Each row has a name. After each piece below comes the name of the row it's from. Each question is about the rows just above it.

[-59  57  13 -84  32  62 -37 -65  72 -13 -17  66 -30  18  53 -41 -55] : govaf
[ 14  19  26 -18  31 -64  39  16  34 -77  76 -64  57  73 -22  -1  67] : rud
[-11 -80   2  23 -17 -65  10   6  12  42  41  73 -22  57 -64  50 -61] : kofu
[ 65   6  39  76   8  51  -5  25  42 -72  62  21  13  69  65 -76  46] : tik
[ 43 -27  68  31  67   2 -25  59  77  69  36  23  72 -50  41 -60  45] : Tokin
[-58  62  58  70 -50   1  21 -62   1 -14 -59   3  43  -4  -6  78 -71] : zorob
[-26  38  63  16 -75 -22  74 -43 -82   6  20 -57 -17  12  81 -22  62] : zum
[ 67   2 -25  59  77  69  36  23] is in which row? : Tokin
Where do [ 58  70 -50   1  21 -62] appear? : zorob
which: [ 57  73 -22  -1] : rud
[ 58  70 -50   1  21 -62   1 -14 -59   3  43  -4] is in which row? : zorob
[ 73 -22  57 -64] is in which row? : kofu

[ 15 -18  19   7   0  14   5 -13   2 -16  -4 -16] -> taku
[ 20 -29  -8  61  55 -23  57  -6  57 -22  37 -71] -> Rem
[ 13 -11  31 -23 -28  32 -23 -12 -27 -10 -23  12] -> kuvik
[ 45 -47  77 -24 -41  73 -25 -36 -37 -41 -39 -13] -> mugo
which: [ 0 14  5] : taku
which: [ 20 -29  -8  61  55 -23  57  -6  57] : Rem

[-12 -36 -15 -33] : guga
[  3  17 -19 -75] : siti
[-42  -7 -14 -27] : zuf
[-26 -38 -19 -33] : zaz
[ 13 -38 -19 -52] : rali
[ 61 -36   4 -17] : nabav
[ 23 -42  -6 -20] : kifo
[ -4 -50 -11 -19] : vom
[ 38 -35  -2 -23] : gotu
[ 18 -41  -7 -22] : mev
[ 27 -32  -6 -28] : dud
Where do [-26 -38 -19 -33] appear? : zaz
which: [-42  -6] : kifo
which: [-15 -33] : guga
which: [-42  -6 -20] : kifo
which: [ -7 -14 -27] : zuf

[-13  31  51  63 -39 -37 -39 -19 -13 -54  40  -9  40  41   3  47 -66  -3
  13  21  38 -13   1 -32 -30 -23  -5 -24  21 -14  44  69  29  57  41  -5
   9   6] -> suf
[ 47 -43  16 -19  40  51  30  41  43  38 -18  18   1  -5 -31 -33  56  37
 -49 -39   2  59  -7  43  34  11  13  77  11  35 -14 -11  35  16 -49  -3
  33  -2] -> dodof
[ 46 -42   3 -31  47  56  40  43  42  49 -23  20  -8 -13 -26 -38  69  34
 -43 -38  -6  56  -4  49  40  18  16  75   6  37 -21 -25  24   2 -50   2
  28  -1] -> vitip
[-23  39  39  60 -45 -45 -41 -26 -22 -57  41 -14  35  38  12  49 -71 -11
  26  28  33 -27   3 -38 -34 -22  -6 -41  15 -19  43  62  15  46  49  -3
  -2   5] -> Sito
[ 43 -39  15 -22  40  46  28  39  39  38 -20  20  -2 -10 -31 -32  56  34
 -47 -34  -1  55  -8  42  34 -23  -5  72   9  30 -14 -13  33  13 -47  -3
  31   0] -> veguf
[  4  -2 -24 -23  19  17  23   9   6  27 -10   6 -16 -13  10 -13  31   1
   8  -1 -14   2   7  17  17  16   7   5  -7   9 -14 -29 -17 -25  -6  10
  -5   2] -> Rog
[ 45 -44   6 -29  45  53  36  42  42  46 -24  20  -7 -13 -29 -38  65  34
 -47 -38  -6  56  -6  46  37  16  14  75   6  34 -20 -23  27   4 -52  -1
  29  -2] -> norel
[ -5   6 -33 -25  16  10  20   2  -2  26 -10   5 -19 -16  20  -9  26  -7
  21  10 -18 -10  11  10  13  17   5 -10 -11   2 -15 -34 -28 -37   3  12
 -13   4] -> tebip
[-23  39  39  60 -45 -45 -41 -26 -22 -57 -17 -14  35  38  12  49 -71 -11
  26  28  33 -27   3 -38 -34 -22  -6 -41   4 -19  43  62  14  46  49  -3
  -2   1] -> napup
[-35  47 -34   5 -14 -26  -3 -27 -31  -2  14  -4  -7   0  52  29 -21 -29
  67  51  -8 -50  23 -24 -13  11  -2 -66  -9 -22   6  -8 -44 -39  50  19
 -32  13] -> Mugid
The row with [-13  31  51  63 -39 -37 -39 -19 -13 -54  40  -9  40  41   3  47 -66  -3
  13  21  38 -13   1 -32 -30 -23  -5 -24  21 -14  44  69  29  57  41  -5
   9   6] is : suf
which: [-49 -39   2  59  -7  43  34  11] : dodof

[ -6 -27  24 -12  84]  sebun
[  4 -22  19 -24  73]  Let
[-26  73 -27 -12  84]  Dut
Which row holds [-27  24 -12  84]? : sebun
Where do [-24  73] appear? : Let

[-75  41  48 -58 -75] = nozi
[-52 -37 -21  73  55] = Zepe
[ 48  58  41 -75 -58] = zonu
which: [ 48  58  41 -75] : zonu
which: [-75 -58] : zonu
Which row holds [-75  41]? : nozi
[-37 -21  73] is in which row? : Zepe
The row with [-21  73  55] is : Zepe
The row with [ 41 -75 -58] is : zonu

[  3 -54 -74  14  61  55  36   0  42 -12]  fiv
[  6  -7 -14 -12  -3  -3  -4  -4   5   2]  gole
[ 15 -15   2 -12  -9 -40 -25  19 -12  14]  Pup
[33 -9 -4 -1  0 -2  0  2  0 -9]  Bop
[  7  26  81  -3  29  13  29 -32   2 -10]  sezu
[-38   2  -7  -2 -17  -3  14  -5  12  19]  milik
[-34 -18  13  13  -3 -32   2  29 -10  29]  tazof
[-2 -7 -3  0 -1 -2  0  0  2  5]  Teda
Which row holds [ 13  -3 -32   2  29 -10  29]? : tazof
which: [-1  0 -2] : Bop
Where do [ -2 -17  -3] appear? : milik
[ 0 -1 -2  0  0  2] is in which row? : Teda
which: [  6  -7 -14 -12] : gole

[-50 -24  -8 -15 -27  28 -11  -5  32 -24 -15  -6  10 -17  34 -42 -35 -29
  41 -26  -8  -5  17  39  25  44 -86  12  28  -9  14 -28  -1  33 -23   3
   5  24  14  19 -15  11  -6  -8 -34 -22  10  16 -17 -21   3] = nifi
[-47 -44 -36  33  15   5  50  20  17 -24 -28 -34 -37  43 -41 -21  44 -13
 -47  47  44 -34  37  33   5  28  18   7 -41   8   1 -23 -10   4 -12   3
 -14 -31 -20 -22  31 -32  35  42  -4  39 -42 -40 -61   1  33] = kobap
[-50 -24  -8 -15 -27  28 -11  -5  32 -15 -24  -6  10 -17  34 -42 -35 -29
  41  -5  -8  17 -26  39  25  44 -86 -16 -46  -9 -10 -28  14  25 -29 -30
 -41  -7 -37 -38  41 -35  35  29 -36  20 -12  -6 -50 -29 -11] = Vure
[-26  -8  -5  17] is in which row? : nifi
The row with [ -5  32 -24 -15] is : nifi
which: [ -8 -34 -22  10] : nifi
which: [-32  35  42  -4] : kobap
which: [-21  44 -13 -47] : kobap
The row with [-34 -37  43 -41 -21] is : kobap
which: [ -6  -8 -34 -22  10  16 -17] : nifi

[ -5  33  10  85 -18] = mepe
[-19  -7  85  19  -4] = sori
[ 33  -5  85  85 -18] = Didog
[33 -5 85 85] is in which row? : Didog
The row with [ -5  33  10  85 -18] is : mepe

[-58  38   6  63]  Kibu
[-79  53   5  84]  nesus
[ 38  53   5 -27]  der
[  9  12 -41 -32]  vama
which: [38  6 63] : Kibu
which: [-79  53   5  84] : nesus
which: [-58  38] : Kibu
The row with [53  5 84] is : nesus
The row with [-79  53] is : nesus

[-30  18  37 -23] : katid
[ 14 -19  37 -23] : Rekor
[-74  57  41 -14] : neze
which: [ 57  41 -14] : neze
which: [ 14 -19] : Rekor

[-18  55 -67 -43  26  71 -70  24  51]  kage
[ -5 -32  68  73  40 -44 -59  67 -32]  Zadi
[ 53   0   1 -50 -61 -61   2   5 -64]  rimu
[ 45  41 -17  63  17  33  -3 -63 -60]  tade
[ 72  -5 -36  40  50  26 -42  40 -26]  maged
[ 61  59  40  61  26 -56 -11 -71  -7]  Folot
[-37  63  20   3  24 -65 -72 -36  24]  ragol
[ 34  18 -21  74 -46  52 -38  69 -29]  naf
[ 20 -16  57  15  24 -26 -28  19  47]  vobev
[-18  55 -67  35  26  71 -70  24  51]  Vuzop
Where do [ 24 -65 -72 -36] appear? : ragol
Which row holds [  1 -50 -61 -61   2]? : rimu

[-43  46  58 -23  11  11  16  -4  39  59 -13 -38  42  60 -40   4 -45  -1] -> Muvam
[ 47 -23  -3  36  36   2  25 -22  15  61   4 -47  32  60   2  22  -6  -5] -> Piga
[  2  25 -21  46  37  11  16  -4  39  59 -13 -38  42  60 -40   4 -45   1] -> vatup
[ 47 -23  -3  36  36   2  25 -22  15  61   4 -47  32  60   2  22  -6 -11] -> koru
[ 55 -42  -9  43  23  -1  20  -7  29  62   4 -43  46  58 -23   8 -22  -1] -> takod
The row with [-43  46  58 -23   8] is : takod
[ 47 -23  -3  36  36   2  25 -22  15  61   4 -47  32  60   2  22  -6 -11] is in which row? : koru
which: [-43  46  58 -23  11  11  16  -4  39  59 -13 -38  42  60 -40   4 -45  -1] : Muvam
which: [-21  46  37] : vatup
Where do [ 47 -23  -3  36  36   2  25 -22  15  61   4 -47  32  60   2  22  -6  -5] appear? : Piga

[ 39 -61 -14   1  62] = nug
[-73  47 -44 -52 -43] = Dinap
[-82  43 -64 -66 -40] = kot
[-63  48 -29 -34 -46] = peka
[-62  28 -54 -57 -24] = Tava
[-61 -14   1  64 -19] = pasif
[-80  62 -35 -43 -60] = gagod
[ 30 -41  -5   7  40] = devi
which: [-61 -14   1  62] : nug
[-54 -57] is in which row? : Tava
Where do [-64 -66 -40] appear? : kot
[ 39 -61 -14   1] is in which row? : nug

[ 69  15 -10  40 -63  66   1 -53 -18  34 -36 -73   7  12 -40 -28  -5  -1
  41 -17  62 -38 -40  48 -25 -37  65  23 -27  45  39 -11 -20 -16 -75 -16
   5  36  68  19 -47  43   8] : pupit
[ 37  83  -3  70 -25  -7  46  25 -13  53 -68 -10  39  35   3 -60  -1  65
  24  37 -39 -30  63  14  44 -47 -29 -11  39 -16 -11  45 -20 -27 -10 -35
 -27  50  23  13  -9  15 -60] : kogak
[-55 -13  22 -33  71 -45   4  56  29 -24  54  78   0  -4  46  46  16   3
 -28  22 -37  49  39 -33  28  51 -41  -6  38 -35 -26  23  31  26  80  31
  11 -27 -51  -6  55 -29  14] : vel
[ 69  17 -11  41 -64  64   2 -53 -19  34 -40 -74   8  12 -40 -32  -6   2
  41 -17  58 -39 -38  48 -24 -39  62  22 -28  45  39 -12 -20 -16 -76 -17
  23 -27  13  50 -49  43   4] : Pugen
which: [-27  50  23  13] : kogak
which: [-27  45  39 -11 -20 -16] : pupit

[-16  16  69 -23 -27 -35]  Gosom
[ 23  12 -57  38  68  35]  Mufo
[-32 -25  -1 -24 -65 -30]  nofi
[-16 -20 -68 -23 -27   4]  lev
[  3  -9 -71  24  -4  33]  Pogor
[27 22  2 30 72 17]  vukam
[ 19 -15  20  14  47   8]  tet
[-57  40 -34 -17 -77  10]  Zapa
which: [27 22  2] : vukam
Where do [-57  38] appear? : Mufo
which: [ 40 -34 -17 -77  10] : Zapa
[-16  16  69 -23 -27 -35] is in which row? : Gosom
Which row holds [30 72 17]? : vukam
[-57  38  68] is in which row? : Mufo

[ -7  13  -7 -15] : giko
[  0  54   7 -49] : zani
[ 13  -7  -7 -71] : tad
which: [ 0 54  7] : zani
The row with [-7 13 -7] is : giko

[ 17  -1   4  -3   7  14 -13  19  44 -17 -10   8   4  16 -17  41   7  65
 -10   9   3   8   1  80  78]  fasaz
[ 12  23  13  -8  10  24  12  13  17 -25 -19   8  23  16 -68  -8  -9  20
 -13  16  -4 -13   9 -34 -14]  dazon
[ 16  26  13  -9   8  20  16   9  -1 -23 -19 -26  18   9 -83   2 -10  43
 -15  18   0 -10   9 -33   3]  Biva
[ 13 -29   4   1   7  11 -13  14  23 -15 -10  16  -1   7  14  23  11  32
   5  -2   0   2   2  22  32]  kub
[ 12  -6  10  -6   6  10   5  17  -1 -23 -12  -9   5   5 -39   1   2   9
  -2   1   3  -4   8 -50 -42]  nid
[ 28 -15   4   9   6  22  61  38  28  -7 -14 -25  22   0 -88  -3 -11  17
  -7  17  10  -7   5  45  11]  Temuf
[  4  15   8  -7   6   7 -26   5  -4 -15  -9  31  -3   1  78  18  22  27
  17 -10  -6   0   3 -28  32]  sefa
[ -8  -9  20 -13  16  -4 -13   9] is in which row? : dazon
Where do [-13  16  -4 -13] appear? : dazon
which: [  8  -7   6   7 -26   5] : sefa
The row with [ 4 16] is : fasaz
[10 24 12 13 17] is in which row? : dazon

[-48  28  11  20 -63] = fovar
[-11 -46  28  11  18] = Zol
[ 28 -11  11 -46 -67] = lubo
[-11 -46  28  11  20] = Lopa
The row with [-11 -46  28  11  18] is : Zol
The row with [-46  28  11  20] is : Lopa
Where do [-11 -46  28  11  20] appear? : Lopa
which: [ 28 -11  11 -46] : lubo

[-16   8 -28 -29  44] = tisa
[-54 -13 -71  39   1] = mibi
[  4 -28  10  14   0] = fel
[-11   7 -28  10  -4] = Nuze
[-21   3 -16   2  -5] = lera
[-22   3 -16 -21  29] = gunor
[-11   6 -23 -20  51] = pag
which: [-21   3 -16   2  -5] : lera
which: [  7 -28  10] : Nuze
Where do [-23 -20  51] appear? : pag
which: [-11   6 -23 -20] : pag
Which row holds [-23 -20]? : pag
which: [  8 -28 -29  44] : tisa
which: [-11   7] : Nuze

[  2 -51  13 -50] : sagiz
[-13 -63  46 -60] : Katu
[ 62  10 -43 -29] : Bot
[ 40 -55  -9 -56] : dur
[-58  -9 -56  14] : Rame
The row with [ 46 -60] is : Katu
which: [-43 -29] : Bot
which: [ 10 -43] : Bot
Where do [-58  -9 -56] appear? : Rame
which: [-55  -9 -56] : dur

[-20  56  41 -10 -58  -4 -61   0  49  46  65   5  64 -21 -24  26 -70  35
 -12 -29  62 -64  61  -9 -11  -5  12 -36  69  42  22 -47  35  57 -18 -11
 -45 -42   5  54 -52  52 -58 -27  37 -64  11 -41  15] -> ripul
[-12 -51  45 -22 -35 -13 -22  24  24  44  32 -43 -22 -30 -42  -5 -71  68
  24  46 -14  46 -50  56 -45  28  15 -52 -32 -69  30 -35 -56 -10  47  36
  40  53 -23 -12   6  17  50 -32 -63 -47   4  54  20] -> kela
[  9  17 -34   8 -39  42 -43  74 -14 -62   7   7 -73 -40 -67  34  42  48
  34 -39  55 -75  14 -40 -29 -40 -22  14  19  67  -9  -9 -54 -72 -10  30
  12  28 -58  38 -60  56 -66  42   9  30  58  32  63] -> Kob
[-59 -70  57 -41 -67  -3 -37 -59 -36  34 -62  40 -17  65  52  73  26  36
  57  43  51  52 -26  28  35 -10  62 -46  23 -12 -17 -55 -51  33 -30  68
 -27 -73 -13  17 -71 -15  32  43  64 -49  16  46 -36] -> Dis
[ -3 -55  -9 -35 -75 -18  64  21  67  58  52 -21   3 -19  20  61  18 -12
  62  -5 -64  12  61  35  -9 -29 -11 -12  25 -62  57  44 -54 -48  17 -41
 -57 -31  69 -48  44  42   1 -11  58  66 -45 -52 -35] -> rom
[-32  18 -12 -63 -35   8 -66 -64  15  -3 -36 -59 -70  57 -41 -67  -3 -37
 -59 -39  34  18 -41  72  39  54 -59  10 -29  18 -42 -72  27  40 -14  -3
 -23  -3 -70 -73  43   3  39 -19  -9  33   9  53 -24] -> niki
[-20  56  41 -10 -58  -4 -61   0  49  46  65   5  64 -21 -24  26 -70  35
 -12 -29  62 -64  61  -9 -11  -5  12 -36  69  42  22 -47  35  57 -18  29
  22 -29 -18  27 -36 -36  -9  10 -57  47 -31  40  45] -> Kir
[-20  56  41 -10 -58  -4 -61   0  49  46  65   5  64 -21 -24  26 -70  35
 -12 -29  62 -64  61  -9 -11  -5  12 -36  69  42  22 -47  35 -19  54  -6
 -70   1  45 -22  49  67  48  20  17 -70  16   7  40] -> Mavet
[ 52 -17 -50   8 -37  52  -4 -11  -7  -5  55 -46 -41  68  19  39 -25  29
  52  51   9  62  46 -23 -29 -32 -32 -52 -57 -52 -62 -61  58 -63   8 -67
 -30 -29   5 -66   2 -47  14  23 -33  39   7  34 -53] -> pimad
[ 46 -47 -28 -72   4  24 -46 -28 -69 -73  43 -23  -8 -60   4 -57  30  40
  51   5  48   6  56   6  30 -63  40 -39  -1  22  21 -65   2   1  43  -1
  11 -67 -69   2 -30  31  19  36  41  10 -12 -64 -59] -> sagul
[-20  56  41 -10 -58  -4 -61   0  49  46  65   5  64 -21 -24  26 -70  35
 -12 -29  62 -64  61  -9 -11  -5  12 -36  69  42  22 -47  35 -19  54  -6
 -70   1  45 -42  49  67  48  20  17 -70  16   7  40] -> funod
[ 21  11  59  63 -68 -67  17  36  64  74  54 -65  51  36 -60 -34 -29 -16
   1 -19  71  16  30  71 -49  24  54 -72  23 -36  62  10  28  72  74  -9
  50  74 -38  45  12  67 -60 -24  -1  61  44  55  43] -> tevim
which: [-59 -70  57 -41 -67  -3 -37 -59 -39  34] : niki
[-20  56  41 -10 -58  -4 -61   0  49  46  65   5  64 -21 -24  26 -70  35
 -12 -29  62 -64  61  -9 -11  -5  12 -36  69  42  22 -47  35  57 -18 -11
 -45 -42   5  54 -52  52 -58 -27  37 -64  11 -41  15] is in which row? : ripul
[ 4 24] is in which row? : sagul
[-20  56  41 -10 -58  -4 -61   0  49  46  65   5  64 -21 -24  26 -70  35
 -12 -29  62 -64  61  -9 -11  -5  12 -36  69  42  22 -47  35 -19  54  -6
 -70   1  45 -22  49  67  48  20  17 -70  16   7  40] is in which row? : Mavet

[-61  30 -48 -68 -21]  Tesu
[-34  33 -34 -35 -20]  zekiz
[-61  30 -35 -34 -20]  kab
[ 33  29  40 -34 -22]  lare
Where do [-61  30 -35 -34] appear? : kab
which: [-34  33 -34] : zekiz
[-34 -35] is in which row? : zekiz
[-34  33 -34 -35] is in which row? : zekiz
[-35 -34 -20] is in which row? : kab

[ -3   0 -11  11  -1   3] : levod
[ 0  9  0  6  0 -1] : risor
[-1  0 -5  1 -3 -1] : koze
[ 2 10  3  3  1  1] : saku
[1 2 0 5 0 2] : giga
[ -8   0 -19  21  -3   1] : posi
[1 6 1 0 0 2] : Vagog
[  3  89 -11  12   3   2] : milor
[ 7  1 16 -4  2  2] : Vemul
[2 8 3 1 1 0] : vesi
[-3 -9 -1 10 -1 -2] : dip
[1 6 1 6 0 2] : lov
which: [1 6 1 0 0 2] : Vagog
Which row holds [-1 -2]? : dip
[6 1 0 0] is in which row? : Vagog

[-21 -16  45   5  53  16  13 -15  32   0  50   7  24 -15  18  -3 -11   6
 -21  10 -32 -20] = Mikek
[-50 -45  36 -40  40  28   0  -4  13  -6 -29 -25  12 -11 -25   1   2  52
   5  -8 -27 -11] = zokin
[ 18  45 -33 -23  22  31 -17 -15  -5  18 -26  21 -26  -8  -3   1 -12 -42
   4   9  38   1] = Sarir
[ -3  53 -36 -41  83  17   1 -28   1  26  -6  27 -16 -13  26  -2 -15 -13
  26  24  41 -39] = Lal
[ 12  21 -16 -20 -33  37 -11 -15 -28 -11 -63  17 -31  11 -16 -12  -9 -37
 -13  20  66  38] = Gebog
[ 37  -9  33  29 -58  -8  34  17 -48 -23 -45  17  -3  38 -36 -43  49  -7
 -18 -51  18  54] = gul
[-21 -49  19 -11 -51   0   1  27  -4 -19 -49 -42   1   4  -9 -18  28  28
  -5 -31 -31  50] = Nor
[ 35  23  12   9  -5   4  30   6 -27   0 -30  24 -10  18   5   3  40 -29
 -10 -41  17  19] = lona
[-39  -8  43 -30  85  22  40 -19  25  -2  13   5  16 -15 -25  31   9  13
 -10  10 -15 -41] = Vaze
[  1 -34   3  35 -37 -23 -36  17  18   2  47 -24  19  -6 -34 -19 -20  25
   2  -8 -51  40] = romi
which: [83 17] : Lal
which: [-29 -10 -41] : lona

